Each row below holds a small network's activations on one input, seen along a few directions.
Each table varies a few parts of the input and shows all the possible inputs, shuffled.
A made-up example of a description, with smaller parts first: one of 8 places around a ring, together with either a single point or one of 11 places along a line or (one of 3 separate values, together with one of 4 places along a line).
Shared parts are said once, and a part with two or three values counts as separate values.

Other details of the inputs shift rows strongly along two fixed directions, in all tables alike. That doesn't count.
To show where, the next rows are all for the same input, with only those details redrawn:
[-0.22  1.55 -0.56  0.51 -9.14  4.30  5.28  1.23 -0.34 -1.87 -3.68]
[ 0.44 -0.23  0.49 -0.08  0.84 -0.80  0.11 -0.55  0.76  2.17 -0.22]
[ 0.36 -0.27  0.45 -0.15  0.47 -0.60  0.26 -0.43  0.78  2.03 -0.29]
[ 0.31 -0.49  0.38  0.14  0.52 -0.65  0.31 -0.51  1.00  2.34 -0.32]
[ 0.35 -0.49  0.39 -0.01  0.29 -0.57  0.47 -0.41  0.90  2.04 -0.22]
[ 0.94  1.49  1.48 -4.39 -0.12 -0.42 -0.35 -0.58 -3.18 -3.72  3.11]
[ 0.39 -0.35  0.43 -0.09  0.61 -0.68  0.24 -0.49  0.82  2.10 -0.22]
[ 0.35 -0.33  0.43 -0.03  0.43 -0.57  0.30 -0.48  0.90  2.13 -0.30]

Table:
r1: [ 0.65 -0.44  0.86  0.26  0.62  0.03 -0.01 -0.39  1.22  1.57 -0.76]
r2: [-0.08 -0.44  0.07  1.68  0.13  0.58 -1.45  1.38  0.49  1.72  0.23]
r3: [ 0.71 -0.53 -0.61 -0.37  1.14  0.68 -0.61 -0.32  1.03  1.40 -0.24]
r4: [-0.42  0.34 -0.08  1.57  1.10  0.79 -0.54  1.27  0.69  1.90  1.04]
r5: [-1.02 -0.57  0.02  0.43  0.88 -1.41  0.26 -1.40  0.40  0.64 -1.01]
r6: [ 1.78  0.45 -1.16  1.01  0.23 -0.51 -1.11  0.35  1.97  0.74  0.17]
r7: [-0.95 -0.43 -0.98  0.20  1.12 -0.73  0.01 -1.28  0.22  0.43 -0.99]
r8: [ 0.29 -0.23  0.44  0.09  0.44 -0.53  0.30 -0.48  0.96  2.22 -0.49]
r9: [-1.30  1.35  0.39 -1.93  0.75  0.05 -1.03  0.23 -3.49 -5.02  3.84]
r10: [ 0.33 -0.10 -1.70  1.73  0.24 -1.34 -0.91 -0.43  1.76 -0.67 -0.62]
r11: [-1.90 -0.42 -0.62  1.09  2.13 -1.11  0.17  1.38  0.56  0.43 -0.01]
r12: [-2.18  1.16 -1.42  2.74 -9.19  4.64  3.45  2.30 -0.94 -3.42 -4.27]
r13: [ 1.01 -0.75  0.35  0.16  1.37  0.56 -0.47 -0.33  1.47  1.20 -0.47]
r14: [ 1.02  1.33  0.41 -4.57  0.09  0.22 -0.57 -0.51 -3.33 -3.94  3.50]
r15: [-0.57 -0.69 -0.25  2.84  0.72 -1.03 -1.20  0.75 -0.66  0.37 -1.12]
r16: [-0.03  0.43  0.86 -3.24  0.66  0.09 -1.09 -1.33 -2.49 -5.54  1.77]
r17: [-0.53 -0.11 -0.41  0.83  0.99  0.31  0.64  2.37  1.01  1.92  0.20]
r18: [-0.09  0.53  1.40 -3.31  0.64 -0.88 -0.83 -1.61 -3.04 -5.28  2.40]
r19: [-0.71 -1.14 -1.18  0.67  1.20 -0.04 -0.27 -1.17  1.02  0.41 -1.27]
r20: [ 1.03 -0.62  0.13  2.21  0.86 -0.40 -1.35  1.45 -0.48  1.72  0.24]
Q: Describe the family of inputs behind these rows.
A: one of 2 separate values, together with either a single point or one of 4 places along a line or one of 5 places around a ring

Table:
r21: [ 0.25  2.08  0.49 -0.42 -4.89  2.09  1.96  3.18 -3.26 -3.27  1.95]
r22: [ 0.33  0.09  1.33 -1.44 -3.45  2.42  3.50 -0.56 -0.27  0.86 -1.82]
r23: [-1.09 -0.87  0.64  0.44  8.26 -5.20 -5.05 -0.27 -1.49  0.11  4.37]
r24: [-1.77  2.46  0.11 -2.03 -5.95  2.81  0.71  1.39 -6.41 -9.68  2.16]
r25: [ 0.59  0.39  2.46 -2.70  1.73  0.08 -2.38  1.71 -4.07 -2.69  4.86]
r26: [ 2.19 -2.08 -0.30  3.33  2.17 -0.10 -1.37 -0.30  5.08  7.16 -2.74]
r27: [ 0.72 -1.39 -2.08  3.17  2.33 -1.89 -1.69 -1.10  3.35  3.15 -2.92]
r28: [-0.03 -1.20  0.63  1.34  0.64 -0.11  1.88 -1.15  2.99  6.77 -2.53]
r29: [-1.27  1.07  1.39 -2.82 -0.23  0.35 -2.13  0.63 -5.90 -8.24  3.75]
r30: [ 3.27  1.75  1.32 -7.09  0.93 -1.03 -2.97 -0.44 -4.13 -5.89  6.72]
r31: [-2.09  2.69 -2.17 -3.71 -3.25  4.08  2.36  2.00 -2.90 -9.21  2.15]
r32: [ 2.54  2.92 -0.11 -3.53 -9.63  5.18  2.88  0.78 -3.34 -6.85  0.74]
r33: [-0.69 -0.25 -1.43  0.41  5.12  0.51 -0.56  1.92  3.93  4.47  1.53]
r34: [-2.16 -2.01 -1.09  4.82 -1.05  0.01  2.72 -2.07  4.44  5.65 -6.24]
r35: [-2.57 -0.01 -1.56  3.49 -7.85  2.51  6.54 -0.13  2.80  0.62 -7.40]
r36: [ 1.57  0.93 -1.68  3.34 -7.76  3.47  4.04  1.77  3.58  2.39 -4.79]
r37: [-0.46 -0.56  0.03  3.13 -1.42 -0.01  3.47  0.18  5.04  7.96 -5.16]
r38: [ 1.53 -1.63  0.36 -0.94  6.10 -2.99 -4.78 -2.59  0.47 -1.08  2.05]
r39: [ 1.57 -0.40 -0.21 -1.25  6.54 -4.57 -4.65 -2.19  0.29 -1.15  3.06]
r40: [ 1.50 -0.81 -0.05 -1.60  6.57 -3.90 -5.44 -3.06 -0.20 -0.90  3.44]
r41: [-0.73 -0.08 -0.15  4.44 -3.05  2.15  1.42  2.64  1.03  4.17 -2.31]
r42: [-1.14 -2.09  0.23 -0.24  5.67 -3.87 -1.18 -2.78  1.42  3.25 -0.60]
r43: [-0.35  1.07 -0.39  0.46 -8.49  4.07  6.91  0.66  0.92  1.54 -4.77]
r44: [ 0.45  1.29  1.10 -2.24 -1.19  0.58 -0.61  2.59 -4.18 -2.85  3.63]
r45: [-1.31 -0.86  0.08  0.80  5.89 -3.50 -3.99  0.30 -1.44  0.03  2.48]
r46: [-0.83 -2.48  1.03  0.83  6.28 -3.11 -1.61 -3.12  2.26  3.68 -1.60]
Q: Describe the family of inputs behind these rows.
A: one of 2 separate values, together with either a single point or (one of 3 separate values, together with one of 4 places along a line)
Q: Changing only the choice among 2 separate values turns r32 into r40. The same change can be made to r36. Which row results?
A: r39
Q: Start at r37 and move only the place on the line of 4, one step at a time. The first step leads to r43. Which rows follow, in order?
A: r28, r22
Q: Which other rows does r30 become when the choice among 3 separate values takes its other values? List them by row number.
A: r43, r44
Q: Which other rows does r38 become when the choice among 2 separate values takes its other values? List them by row number.
A: r26
